These are the activations of a small neural network, seen along a few directions. Each row is one input.
Each table varies a few parts of the input and shows all the possible inputs, shuffled.
Descriptions start from the smaller parts, as in this example, which fits no table here: one of 2 separate values, together with either a single point or one of 9 places around a ring or (one of 5 places around a ring, together with one of 6 places along a line).
Shared parts are said once, and a part with two or three values counts as separate values.

Other details of the inputs vary at random and push rows far along two fixed directions, the same in every table; ignore that.

Rows:
x1: [-34 -21 -60  -3  14   3 -27  22 -19  33  12 -14 -44   3  11]
x2: [ 28  67  62  28 -24  32   5 -18  31 -47   7  41  63  26 -10]
x3: [  8 -17  43 -34  -2 -64  32 -28  13  -6  -8 -13  -7   2 -31]
x4: [-18   4 -49   1  47  19 -62   6  -5  28  46 -16 -50  18   9]
x5: [ 24  20  44  19 -36  33  37   4   6 -42 -31  28  69  -8  -1]
x6: [ 27  30  41  30 -28  27  44  -8   6 -38 -20  26  69 -17  -2]
x7: [ 20 -19  43 -36   2 -63  22 -31  21  -2 -12 -21  -6  -1 -24]
x8: [  6  -6  52 -37 -12 -73  22 -35  20  -2  -9  -2 -19   7 -24]
x9: [-18  10 -67  56 -24 115 -18  78 -44 -14  -3  23  37 -15  39]
x10: [ 30  41  41  19 -52  18  21   5  23 -33 -28  24  62   1   2]
x11: [-22 -57 -55 -23  48 -16 -24  11 -22  40   9 -41 -61 -15   6]
x12: [-37 -39 -65 -17  36 -14 -33   4 -15  52  13 -23 -64   8  14]
x13: [ -7  27 -63  52 -39 107 -45  69 -27   1   0  29  25   0  57]
x14: [-28 -36 -63  -3  26  18 -28  20 -26  35  11 -15 -37   4  19]
x15: [   6  -35   56  -54   39 -123   52  -67   18    9    0  -37  -40  -19
  -52]
x16: [ 36  35  38  33 -32  29  37   2   8 -41 -20  17  69 -24   0]
x17: [-27   5 -45   3  43  13 -50   5 -11  21  48  -9 -52  21  -1]
x18: [  7  -8  47 -33  -7 -59  15 -39  21   5 -12   3 -15  12 -13]
Each input here is: one of 3 separate values, together with either a single point or one of 5 places along a line.
The inputs of x8 and x13 match in every part but the choice among 3 separate values. If x3 is changed in the same way as x8 into x13, which row does it become?
> x7
Which other rows agree with x14 in the choice among 3 separate values? List them by row number.
> x2, x5, x6, x12, x18
Change only the choice among 3 separate values in x5. List by row number the other rows that result.
> x9, x11

Rows:
x19: [-19 -21 -38   2  19  12 -10  11 -16  20   2  -9 -19  -7  11]
x20: [-17 -22 -36   2  19  10  -7   8 -19  20   6  -8 -21  -9  11]
x21: [-23   2 -31   2  15  13 -33   8  -6  17  20   3 -29  18   7]
x22: [-19 -20 -39   2  15   6 -10  12 -15  21   1 -10 -22  -5  10]
x23: [-17 -19 -33  -1  15   6 -10  17 -20  15  10 -11 -24  -9   7]
x24: [-17  -1 -29  -4  15   6 -38   6  -3  22  19  -1 -34  17  12]
x25: [ 25  31  31  23 -45  35  18  19   7 -36 -22  24  59  -8   7]
x26: [-19 -21 -37   3  14   6  -7  10 -19  21   5  -8 -23  -7  12]
x27: [-22   0 -28   0  17   7 -30   4  -9  18  24   2 -34  16   7]
x28: [-16 -23 -38  -1  12   6 -12  12 -15  23   3 -12 -20  -2  12]
x29: [ -2   3 -14  -5  28  -5 -32  -9   7  16  23 -11 -30  10   1]
x30: [ 26  55  33  32 -29  44   1   4  18 -39   4  30  60  14   1]
x31: [ 22  26  29  24 -39  35  26   7   6 -32 -22  26  64  -3   6]
x32: [-12 -21 -36  -1  10   6 -16  12 -13  25  -1 -11 -23  -7  17]
x33: [  24  -21   79  -60    6 -121   44  -65   38    0  -18  -27  -22   -5
  -46]
x34: [ 22  54  36  29 -24  36   4  -1  20 -38   2  28  53  11  -5]
x35: [ 25  28  31  24 -41  36  22   8   9 -31 -26  26  62  -8  11]
x36: [  21  -26   81  -62   13 -119   46  -63   34   -4  -13  -28  -19   -1
  -51]
x37: [-18 -19 -36  -1  15   9 -13  20 -17  15   6 -12 -22  -7   6]
x38: [-13 -24 -35  -3  16  11 -14  14 -17  16   5 -13 -21  -3   9]
x39: [  17  -20   76  -57   10 -118   49  -64   35   -4  -16  -25  -21   -3
  -52]
x40: [ -9 -23 -33  -3  15  11 -18  14 -15  19   1 -13 -24  -7  14]
x41: [ 23  56  35  33 -26  40   5   0  14 -39   6  32  54   9  -1]
x42: [-18 -17 -38   1  11   4 -10  15 -20  18   9 -11 -26  -9   8]
x43: [ 13 -14  50 -28   6 -58  35 -37  13 -10 -10  -9  -4  -6 -27]
x44: [ 17  49  34  24 -42  37   2   5  16 -35  -4  37  53  21   3]
x45: [-14 -19 -39  -2   9   5 -14  17 -15  19   6 -14 -23  -3   8]
x46: [ 17  25  23  26 -34  41  22  15   1 -35 -20  25  56  -6   3]
What is each input in this table made of?
> one of 4 places along a line, together with either one of 2 separate values or one of 5 places around a ring
Change only the choice among 2 separate values in x44. List by row number the other rows that result.
> x30
Change only the place on the ring of 5 in x19. List by row number the other rows that result.
> x22, x37, x39, x46
Change only the place on the line of 4 in x38. List by row number the other rows that result.
> x40, x43, x46
Which other rows agree with x26 in the place on the line of 4? List them by row number.
> x20, x23, x27, x41, x42, x43

Rows:
x47: [-36 -37 -62  -5  16  16 -34  34 -26  35   4 -11 -44   4  21]
x48: [  5  -4  37 -12 -10 -48  42 -28  10 -10 -11   0   8  -2 -24]
x49: [  9  52  -5  73 -61 103  18  45 -19 -45 -18  55  85 -11  31]
x50: [  7 -10  45 -29 -16 -43  25 -20  18 -10 -24   3   5   8 -20]
x51: [-20 -38 -28 -23  12 -20 -18  13 -16  26   6 -17 -45   4   5]
x52: [ 16  -3  42 -24 -22 -51  20 -17  25  -2 -27  -6   5  -4 -11]
x53: [ 18  36  56 -16   4 -42 -12 -36  35 -18  28   5  -7  28 -28]
x54: [-22 -27 -34 -14  20 -21  -5   5 -21  20  14 -20 -46  -7  -8]
x55: [ 15  -3  45 -18   2 -43  34 -20   9 -17  -1  -9  10 -14 -27]
x56: [  9  -3  44 -16   6 -42  36 -22  14 -14  -9  -7  12 -13 -27]
x57: [-30   5 -58   8  50  24 -69   3  -9  38  50  -2 -59  27  20]
x58: [-13 -32 -65   2  41  25 -32  26 -28  25  20 -33 -39 -15  12]
x59: [ 17  90   8  68 -41 114 -31  26   8 -43  14  63  74  28  29]
x60: [-21   8 -23 -10  40 -14 -51  -9  11  24  41 -10 -54  28  -5]
x61: [  9  -2  42 -19   6 -39  35 -25  14 -15 -11  -6  11 -11 -29]
x62: [ 17  -2  41 -27 -22 -48  20 -19  25  -3 -28  -6   4  -2 -13]
x63: [ 23  -2  42 -29 -25 -49  18 -17  20  -6 -20  -8   2  -3 -13]
x64: [-16 -34 -66   8  50  30 -30  13 -27  33  15 -25 -38 -16  20]
x65: [  5  -3  36 -15 -10 -46  41 -30  10 -11 -12   0   8   0 -26]
x66: [ 10 -11  47 -26 -12 -39  26 -31  15  -6 -23   8   5   6 -12]
x67: [-27  10 -56   2  39  24 -73  13 -10  27  54  -9 -59  29  10]
x68: [-30   7 -60   4  42  24 -68   3  -6  35  49  -5 -53  35  13]
x69: [ 13 -10  47 -31 -19 -44  23 -18  13 -13 -16   0   3   7 -20]
x70: [-24 -32 -67  -1  16  14 -38  23 -22  48   3 -15 -47  -7  37]
x71: [ 18  -5  38 -26 -23 -48  23 -26  24   1 -25  -5   8   2  -9]
x72: [ 12  -5  46 -13  10 -38  38 -34  11 -10  -7  -1  13 -15 -19]
x73: [-19 -32 -66   4  44  25 -30  24 -23  27  12 -30 -37 -15  12]
x74: [ 28  47  -8  73 -47 114  10  48 -11 -46 -17  36 100 -13  31]
x75: [ 12  37  54 -17   8 -36 -11 -40  40 -15  19   8  -6  31 -30]
x76: [ 10  -6  41 -15   5 -42  40 -29  12 -10  -7  -6  17  -8 -23]
x77: [ 15  88   1  70 -48 111 -30  35   9 -42  17  59  79  31  28]
x78: [  9 -13  49 -24 -12 -43  27 -29  15  -5 -21   7   5   5 -10]
x79: [ 12  54  -5  67 -68  98  15  58 -21 -51 -12  47  82 -10  23]
x80: [-17 -36 -66  11  50  28 -30  16 -28  34  17 -25 -38 -18  23]
x81: [ 32  50  -3  70 -49 113   5  57 -14 -54 -12  32  94 -18  28]
x82: [ 24  -6  44 -13  11 -38  29 -25  19 -16 -14 -17  13 -15 -25]
x83: [-39 -27 -67   6  23  11 -20  28 -31  30  13 -15 -45  -8  10]
x84: [-34 -39 -66  -8  16  19 -31  24 -27  38   5 -10 -40  11  23]
x85: [ 20  48  -8  58 -78  96   2  53  -4 -31 -30  44  87  -2  43]
x86: [ 23  -2  44 -26 -26 -52  19 -15  20  -5 -19  -9   3  -5 -11]
x87: [-31 -31 -66   4  44  26 -23  15 -32  34  19 -15 -39 -14  19]
x88: [-35 -40 -65  -5  15  16 -30  27 -27  39   7 -10 -40   9  25]
x89: [  6  -2  41 -13  -4 -43  39 -35   9 -11 -13   4   3  -6 -22]
x90: [  4   0  39 -16  -9 -46  37 -24  12 -15 -15  -1   3  -5 -30]
x91: [ 15  -2  44 -21   2 -40  33 -23  10 -18  -3  -9   9 -12 -28]
x92: [-32 -31 -70   3  37  22 -21  20 -31  34  19 -19 -34  -8  14]
x93: [ 26  -8  40 -15  10 -35  31 -34  18 -13 -12 -15  17  -8 -23]
x94: [  9   0   5  -3 -20   0   2  -2   6   6 -20   6   6  -5  15]
What is each input in this table made of?
> one of 2 separate values, together with one of 4 places along a line, together with either a single point or one of 5 places along a line
The inputs of x47 and x51 match in every part but the place on the line of 4. If x50 is changed in the same way as x47 into x51, which row does it become?
> x69
Change only the choice among 2 separate values in x63. List by row number the other rows that result.
> x86
Change only the place on the line of 4 in x53. List by row number the other rows that result.
> x57, x60, x77
Change only the place on the line of 5 in x64. List by row number the other rows that result.
> x66, x87, x89, x94
Start at x58 and move only the place on the line of 4, one step at a time. The first step leads to x73. Which rows follow, in order?
> x93, x64
